Each row below is a small network's average activation on inputs in which a field has the value named, seen along a few directions.
Values that are neighbours, or in one group, have similar rows; names and order tell nothing.
In the rows, 500 means zero.
Strong random noise was added to every row along 2 fixed directions; ignore it. To show where, here is one row again and again, with new noise each time:
[575 465 515 560 571 475 510 530 442 559 454 543 576 500 420]
[482 408 537 578 593 543 610 541 382 635 427 644 590 431 521]
[468 481 461 535 622 557 611 595 382 635 520 625 507 425 732]
[495 467 484 547 606 536 587 573 396 617 492 608 534 443 630]


U, 15 values:
u6: [487 361 673 602 464 446 518 378 555 455 298 533 620 462  83]
u2: [494 598 504 548 368 494 405 489 531 475 264 615 573 666 449]
u4: [352 522 499 334 565 699 633 540 487 516 630 584 418 277 818]
u7: [494 597 413 532 500 466 491 552 555 540 437 429 437 592 729]
u5: [340 593 389 487 558 337 580 471 556 595 570 413 442 458 622]
u13: [634 540 569 633 501 496 490 380 454 575 420 544 698 552  88]
u12: [543 418 604 396 396 462 479 421 563 417 473 569 527 568 331]
u14: [522 310 569 497 373 384 568 490 610 403 480 549 457 536 358]
u1: [655 666 366 405 416 509 376 468 646 338 608 173 216 664 487]
u9: [541 494 522 449 470 547 478 567 530 356 772 355 481 375 446]
u11: [615 535 391 542 422 490 204 383 549 404 550 382 434 502 548]
u3: [395 624 540 551 408 287 536 427 520 524 569 549 604 503 426]
u15: [528 475 512 460 490 493 323 395 482 381 463 426 529 534 345]
u8: [738 599 479 481 535 343 338 467 527 399 545 264 545 699 216]
u10: [389 343 563 402 532 747 525 704 475 497 419 492 434 487 620]
The values of U form a star with 7 arms.
- Name the neighbours of u11, in listed order. => u15
- Name the neighbours of u13, in listed order. => u8
- Name the neighbours of u12, in listed order. => u6, u14
- Name the neighbours of u2, in listed order. => u7
- Name the neighbours of u3, in listed order. => u5
